A small network was shown many inputs. Here are its activations along a few directions, one row for each input.
Each table varies a few parts of the input and shows all the possible inputs, shuffled.
A made-up example of a description, with smaller parts first: one of 4 places along a line, together with either a single point or (one of 2 separate values, together with one of 5 places around a ring) or one of 11 places along a line.
Shared parts are said once, and a part with two or three values counts as separate values.
(in the rows, 128 means zero)

Other details of the inputs vary at random and push rows far along two fixed directions, the same in every table; ignore that.

Table:
row 1: [ 83 154 116 119 113 112  48 114  84 184  87  80  98 156]
row 2: [166 103 142 126 149 143 222 138 165  58 179 163 158  83]
row 3: [157  96  69 130  50 128 183 131 104 157 140  39 137 119]
row 4: [147 138 123 112 108  99  39 120 118 196  81 102 116 180]
row 5: [109 162 196 142 167 169  73 124 145  85 129 205 121 157]
row 6: [159 150 117 110 107  92  33 113 117 179  85 112 132 184]
row 7: [205  83  46 120  81 109 154 141 112 129 141  48 159 100]
row 8: [ 81 152 187 126 200 130 105 113 162 120 114 204 100 127]
row 9: [138 133 127 112 123 102  32 116 108 185  76  88 125 167]
row 10: [100 164 187 126 201 128  98 116 163 105 115 209 114 141]
row 11: [131  56 138 145 156 165 218 151 165  99 175 139 109  56]
row 12: [110 188  92 117 122  90  29 114  92 135  98  98 131 172]
row 13: [127 163 119 118  97 112  29 109  94 156  88  96 141 189]
row 14: [ 99 159  81 105  94  90 127 113  92 139 116  78 132 133]
row 15: [130  94  50 128  70 120 176 140  96 144 148  33 126  96]
row 16: [ 48 137 179 147 188 161  95 125 141 112 129 186  80 128]
row 17: [133  79 142 131 139 148 243 141 168 106 176 162 112  76]
row 18: [174  95  63 122  53 138 168 144  92 139 139  40 146 117]
row 19: [151 142  44 106  72  99 184 133  87 109 145  57 153 109]
row 20: [ 75 147 192 122 201 126 101 114 155 113 114 200 102 122]
row 21: [130 106 164 155 147 187 133 143 153  74 156 178 126 126]
row 22: [143 183 108  99 122  66  44 108 114 161  91 118 135 177]
row 23: [126 126 125 119 129 102  36 115  99 198  75  80  99 145]
row 24: [ 99 155 109 108 140  79  59 102 106 196  80  93 105 148]
row 25: [104 103 119 140 139 162 230 146 149  60 184 154 119  71]
row 26: [167 114 143 141  98 171 221 145 167  58 192 176 153 120]
row 27: [138 125 109 121 132 105  20 126 109 181  80  84 112 155]
row 28: [124 155 121 120  83 117  42 121 105 183  89 100 116 198]
row 29: [117 157 192 127 203 138  79 121 153  95 121 206 118 134]
row 30: [175 124  46  98  96  81 182 132 100 121 138  58 154  90]
row 31: [211  96  59 115  70 109 169 130 119 141 137  56 170 116]
row 32: [144 174  78 112  86  97 115 115 102 126 123  85 157 157]
row 33: [158 172 113 106 111  78  34 110 119 165  91 117 139 183]
row 34: [125 121 136 131 129 156 238 140 150  48 182 161 146  94]
row 35: [ 93 121 194 156 170 187  70 138 150 110 123 187  96 151]
row 36: [169 113  61 152  88  90 190 155  66 178 112  68 206  90]
row 37: [120 122 150 133 191 137 155 138 162  73 151 184 119  94]
row 38: [182  71 153 137 135 169 209 143 167  75 172 158 154  90]
row 39: [ 90 175 195 133 172 150  89 117 147  80 130 205 128 160]
row 40: [121 123 181 183 172 149 182 151 137 139 123 206 182 108]
row 41: [116 195 104 109 116  93  36 110  85 140  93 101 134 174]
row 42: [111 147 201 148 157 179  78 121 155 105 122 205 122 172]
row 43: [143 133 121 113 127 109  28 121 101 187  74  87 115 158]
row 44: [132 190 109 118  99 101  33 106 103 150  93 105 146 194]
row 45: [128  61 144 162 124 192 214 153 153  86 179 136 110  81]
row 46: [186  97 142 137 137 158 215 139 176  68 178 167 160  94]
row 47: [ 81 181 186 130 161 141 106 123 153  94 129 218 107 166]
row 48: [181  91 148 133 139 155 211 140 170  61 179 162 162  89]
row 49: [118  86 149 145 106 177 240 147 160 100 184 155 112  98]
row 50: [114 116 133 131 113 155 247 142 158  74 184 171 122  94]
row 51: [128 112  52 114  73 113 189 131  84 142 144  43 128  95]
row 52: [174 119  63 150  67  81 202 154  83 187 118  83 208 112]
row 53: [ 63 139 201 148 167 171 103 120 152 132 123 187  89 147]
row 54: [210  90  59 112  76 112 161 137 105 134 136  51 162 102]
row 55: [121 118 208 142 183 167  79 127 169 136 109 196 105 150]
row 56: [ 56 133 206 144 168 167  99 121 145 125 124 183  92 142]
row 57: [146  95  59 104  92  87 191 124 104 154 137  44 138  85]
row 58: [158 108 146 141 113 174 216 141 157  48 188 161 162 106]
row 59: [129 119  52 116  66 109 198 125  98 148 145  48 135 109]
row 60: [153 149  45 109  66  96 193 127 101 114 145  61 160 122]
row 61: [160  95  70 126  36 122 185 136 107 160 145  49 130 128]
row 62: [121 155 119 124  96 123  39 116 102 180  84  90 123 190]
row 63: [163 106  48 160  95  86 182 159  74 173 117  65 204  87]
row 64: [175 147  50 108  47  96 185 131 107 113 156  71 166 137]
row 65: [ 49 145 196 138 177 157 107 116 140 117 125 189  92 139]
row 66: [ 92 141  97 113 152  80  43 112 100 184  85  85  95 133]
row 67: [124 113 119 140 140 160 225 149 150  44 186 158 134  84]
row 68: [158  58 157 148 136 173 225 142 173 112 166 145 119  79]
row 69: [133 138  46 109  66  98 198 124 100 129 143  58 146 109]
row 70: [188 116  37 109  97  83 165 135 110 112 148  54 163  94]
row 71: [153 166 111 108 131  87  22 111 103 156  86 102 138 162]
row 72: [129  73 140 132 158 157 232 142 152  97 171 148 112  55]
row 73: [ 81 121 209 154 166 183  86 128 140 126 119 182  83 141]
row 74: [121 127 131 117 125  95  40 109 106 197  75  81 108 155]
row 75: [103 155 184 150 173 166  65 128 152  80 134 202 119 155]
row 76: [131 131  45 106  72 101 189 130  86 124 142  53 138  96]
row 77: [129  68 160 153 113 188 227 144 153  90 176 139 122  92]
row 78: [ 79 117 209 135 193 148  94 120 158 139 114 184  91 125]
row 79: [141  68 152 137 130 158 236 146 173 114 175 156 112  80]
row 80: [ 85 123 204 140 191 152  97 119 165 147 114 188  89 130]
row 81: [116 180 107  96 142  62  48 104 102 156  80 103 133 159]
row 82: [160  57 159 144 123 167 227 147 175 115 171 155 112  88]
row 83: [118 163 192 129 197 134  86 115 166 101 120 211 125 148]
row 84: [105 173 104  97 126  62  61 106 111 181  84 113 109 157]
row 85: [103 163 189 122 188 123 100 121 165 108 120 219 107 149]
row 86: [ 95 160  90 105 152  68  43 111 102 166  83  95 106 134]
row 87: [164 114  67 151  83  83 195 149  74 177 113  69 217  99]
row 88: [ 79 145 187 123 206 133  97 119 149 114 114 200  93 113]
row 89: [132 162 114 120 102 119  24 115  87 158  87  95 131 180]
row 90: [ 93 129 211 146 159 183  81 129 149 115 119 189 109 163]
row 91: [114 147 202 145 144 173  80 126 158 108 128 215 115 181]
row 92: [137  62 150 138 150 168 226 147 157 104 170 141 112  57]
row 93: [121 119 113 127 134  99  30 119 107 192  80  77  96 143]
row 94: [ 79 171 108 112 102  92  65 108  96 185  94 101  98 175]
row 95: [125 139 186 142 199 147  59 127 165  93 125 203 118 138]
Each input here is: one of 5 places along a line, together with either a single point or (one of 2 separate values, together with one of 9 places around a ring).
The inputs of row 81 and row 85 match in every part but the place on the line of 5. If row 38 is changed in the same way as row 81 into row 85, which row does it become?
Answer: row 6
The inputs of row 42 and row 21 match in every part but the place on the line of 5. If row 83 is changed in the same way as row 42 into row 21, which row does it become?
Answer: row 70
Change only the choice among 2 separate values in row 88. List by row number the other rows that result.
Answer: row 76
Change only the place on the ring of 9 in row 35. List by row number the other rows that result.
Answer: row 12, row 15, row 16, row 21, row 25, row 45, row 67, row 75
Change only the choice among 2 separate values in row 81. List by row number the other rows that result.
Answer: row 34
A walk changes only the place on the ring of 9. It starts at row 18 and steps to row 73. List the rest of the walk in order.
Answer: row 1, row 51, row 76, row 19, row 41, row 5, row 89
Change only the place on the line of 5 in row 40. List by row number the other rows that result.
Answer: row 36, row 52, row 63, row 87

Table:
row 96: [123  81 125 132 122 135 132 132 123 175 118  89 100 107]
row 97: [111 139 112 131 115 107 125 129 113 149 122 121 134 135]
row 98: [143 125 109 144 109 134 127 140 118 136 126 115 146 137]
row 99: [141 123 103 131 108 137 117 131 125 118 134 107 126 136]
row 100: [129 146 118 125 111 113 128 126 115 153 116 125 129 140]
row 101: [144 111 151 130 149 137 156 121 158 107 143 157 137 114]
row 102: [113 137 112 135 119 122 143 126 102 134 123 109 143 119]
row 103: [130 127 103 122 129  97 135 132 127 130 124 115 131 116]
row 104: [137 114 156 128 129 161 149 136 143  91 151 149 122 123]
row 105: [147 131 106 111 127 107 138 127 129 137 121 121 131 121]
row 106: [123 155 152 116 154 109  30 116 115 152  85 140 126 164]
row 107: [111 135 105 120 120 126 136 121 110 116 132  99 123 121]
row 108: [139 130 123 131 106 120 141 123 126 144 127 113 146 140]
row 109: [139 114 162 143 129 157 157 141 135 109 143 159 141 123]
row 110: [108 138 105 115 115 111 115 123 122 132 130 112 114 135]
row 111: [137 130 118 114 106 125 132 120 137 126 134 102 129 141]
row 112: [118 122 142 134 162 140 158 130 138  99 140 151 134  93]
row 113: [112 147 183 146 189 144  49 127 147 124 111 191 113 149]
row 114: [126 127 145 124 133 148 164 128 149 102 152 158 106 118]
Describe the family of inputs behind these rows.
Answer: either a single point or (one of 3 separate values, together with one of 6 places along a line)
A walk changes only the place on the line of 6. It starts at row 99 and steps to row 104. List the rest of the walk in order.
Answer: row 111, row 114, row 110, row 107
